A small network was shown many inputs. Here are its activations along a few directions, one row for each input.
In each table, some parts of the input vary, and every possible input appears once, in random order.
Descriptions start from the smaller parts, as in this example, which fits no table here: values(2) and (point or line(9) or (ring(5) and line(6))).
Shared parts are said once, and a part with two or three values counts as separate values.
In the rows, zero is written as 128.

Other details of the inputs vary at random and push rows far along two fixed directions, the same in every table; ignore that.

Table:
r1: [ 86 131 134  98 123 130 107 104 122 132 172 136  73 147 131  78]
r2: [140 128 166 162  86 122 145 122 133  96 142  82 127  93 121 146]
r3: [134 137  83  69 192 119 134 156 127 132  68 165 149 159 114 140]
r4: [137 119  96 100 154 132 121 125 121 117 128 160 152 159 140 127]
r5: [120 115 111  57 173 145 127 128 128 134 135 186 146 161 132 117]
r6: [123 143 107  85 165 151 126 126 137 143 125 175 128 136 149 107]
r7: [114 128  92  72 188 127 114 142 123 166 135 172 142 169 117 107]
r8: [134 126 113 169 129 109 147 145 135 107  91 107 165 125 130 160]
r9: [123 115  90  80 184 122 124 151 119 153  80 201 156 176 115 127]
r10: [138 125 154 177  83 114 135 129 124 139 128  76 126 108 106 138]
r11: [129 146 122 172 118 102 146 160 135 116 100 106 156 115 115 155]
r12: [131 116 111 142 128 114 136 131 132 106 103 109 134 132 128 137]
r13: [102 109 140  96 149 139 110 115 119 161 164 147 113 160 139 106]
r14: [130 151 127 161 111 137 130 134 130 125 130 124 128  98 136 126]
r15: [142 126 142 145 117 136 142 121 137 116 124 119 115  87 131 137]
r16: [174 134 104 161 152 136 155 167 132 125  58 150 172 112 120 186]
r17: [105 123 131  89 148 159 126  96 137 143 164 178 104 129 151  98]
r18: [154 128 141 165 116 127 142 153 126 109 106 116 161 123 121 165]
r19: [122 150 169 172  85 113 134 110 132 123 162  48 108  95 124 128]
r20: [108 128 111  79 153 134 110 121 119 157 157 141 102 156 116  91]
r21: [ 81 140 171  98 100 143 101  78 136 126 223 127  81 140 160  64]
r22: [165 128 132 163  98 118 132 153 122 111  89 110 152 114 102 156]
r23: [148 145 134 164  95 119 132 149 122 101 121  90 133 104 112 139]
r24: [100 126 175 157  91 121 132 102 132 136 185  79 117 104 139 126]
r25: [118 124 155 142 107 126 137 113 127 131 147  79 120 107 120 138]
r26: [122 152 162 175  97 108 136 123 142 130 158  63 135 102 133 140]
r27: [149 133  83  46 195 135 124 155 122 130  85 182 152 164 118 124]
r28: [148 133 151 186  71 128 119 121 130 119 122 101 108  78 124 136]
r29: [147 119 121 171 112 116 144 135 131 116 110  69 147 113 120 148]
r30: [141 118  89  70 180 138 113 150 114 145  91 207 166 177 113 123]
r31: [134 124 106 119 159 114 157 161 134 125  74 146 175 132 120 173]
r32: [155 124 152 167  93 126 133 141 131 102 116  94 131 113 115 158]
r33: [151 123 139 174  81 117 136 118 129  90 138  77 128 107 133 137]
r34: [175 126 100 162 114 122 147 135 131 109  95 114 136  99 138 155]
r35: [156 147 110 155 129 117 143 173 126 110  92 121 179 119 110 160]
r36: [ 77 114 177 123 101 131  96  76 119 165 220 126  78 146 142  63]
r37: [138 139 111  92 157 140 123 132 129 132 111 154 117 118 138 112]
r38: [125 111  98 108 170 123 122 130 126 143 127 141 154 155 134 127]
r39: [142 127  88 112 154 143 132 115 126 133 122 171 134 138 153 127]
r40: [ 90 133 147 106  98 151  86  83 123 135 205 137  47 113 152  56]
r41: [112 152 158 174  92 105 143 127 145 112 138  81 130 106 137 140]
r42: [142 122 103 110 161 116 154 158 128 119  62 139 161 131 106 173]
r43: [ 92 115 149 109 106 129 104  96 120 138 161 141  78 148 129  86]
r44: [ 88 110 155 103 115 138 105  94 124 133 169 135  69 152 138  96]
r45: [139 121 110 132 157 118 146 166 125 129  69 148 166 146 120 171]
r46: [160 127 143 175  99 133 133 135 137 115 107 108 116  90 125 158]
r47: [ 97 108 156 103 116 146 104  94 122 153 182 117  78 149 133  94]
r48: [108 126 127  98 138 155  98  96 122 154 154 190 100 141 142  86]
Description of these inputs: values(2) and line(4) and (point or ring(5)).
Q: Changing only the line(4) part turns r36 into r30. The same change can be made to r47. Which row results?
A: r32
Q: Changing only the line(4) part turns r8 into r38. The same change can be made to r12. Which row results?
A: r29
Q: Which other rows agree with r4 in the line(4) part and the values(2) part? List them by row number.
A: r5, r18, r21, r30, r35
Q: Change only the line(4) part in r24. List by row number the other rows that result.
A: r5, r17, r31
Q: A walk changes only the ring(5) part. It starts at r42 and steps to r3. List the rest of the walk in order.
A: r1, r43, r44

Table:
r49: [161 149  81 139 171 127 142 163 133 125  93 166 209 139 147 153]
r50: [ 77 167 165 159  69 105 116  88 138  95 215  75  94 107 153  74]
r51: [117 137  81  51 158 135  91 112 118 136 153 141  81 157 130  63]
r52: [ 75 136 180 139  82 114 140  77 145  85 210  67  90 112 162 101]
r53: [151 123 141 218  85  83 134 177 109 122  89  61 176 148  81 173]
r54: [135 135 166 206  86 138 143 125 132 145 118 128 124  71 132 153]
r55: [123 127 134  52 152 168  95 116 119 165 136 191  71 138 119  86]
r56: [165 109 126 114 123 147 128 130 124  99  92 136 109 121 117 148]
r57: [167 118  78  93 162 119 150 149 136  98  71  98 137 129 111 160]
r58: [ 67 167 163 110 128 127 121 111 145 144 193 107  95 127 148  90]
r59: [151 119  74 116 152 146 109 140 120 135  85 221 138 147 134 118]
r60: [121  87 119  88 151 161 114 100 125 128 128 206 104 154 159 120]
r61: [130 115 129 128 146 137 153 112 141 113 146 139 168 132 171 151]
r62: [148 160 147 211 123 122 178 154 146 141 113  95 198  71 139 189]
r63: [136 119 101  68 125 156  79 108 115 126 142 194  75 146 121  66]
r64: [122 155 163 168  87 111 138 116 133 133 156  34  87  62 117 119]
r65: [128  74 122 112 150 107 137 149 112 134  86 123 171 185  93 170]
r66: [131 108 132 132 153  99 137 179 114 177  76 124 180 159  70 170]
Q: Changing only one part turns r55 into r63. The same change can be made to r66. Which row results?
A: r53
Q: What do these inputs look like to the network?
A: values(3) and (point or ring(5))
Q: A walk changes only the ring(5) part. It starts at r62 and steps to r54. List the rest of the walk in order.
A: r55, r64, r58
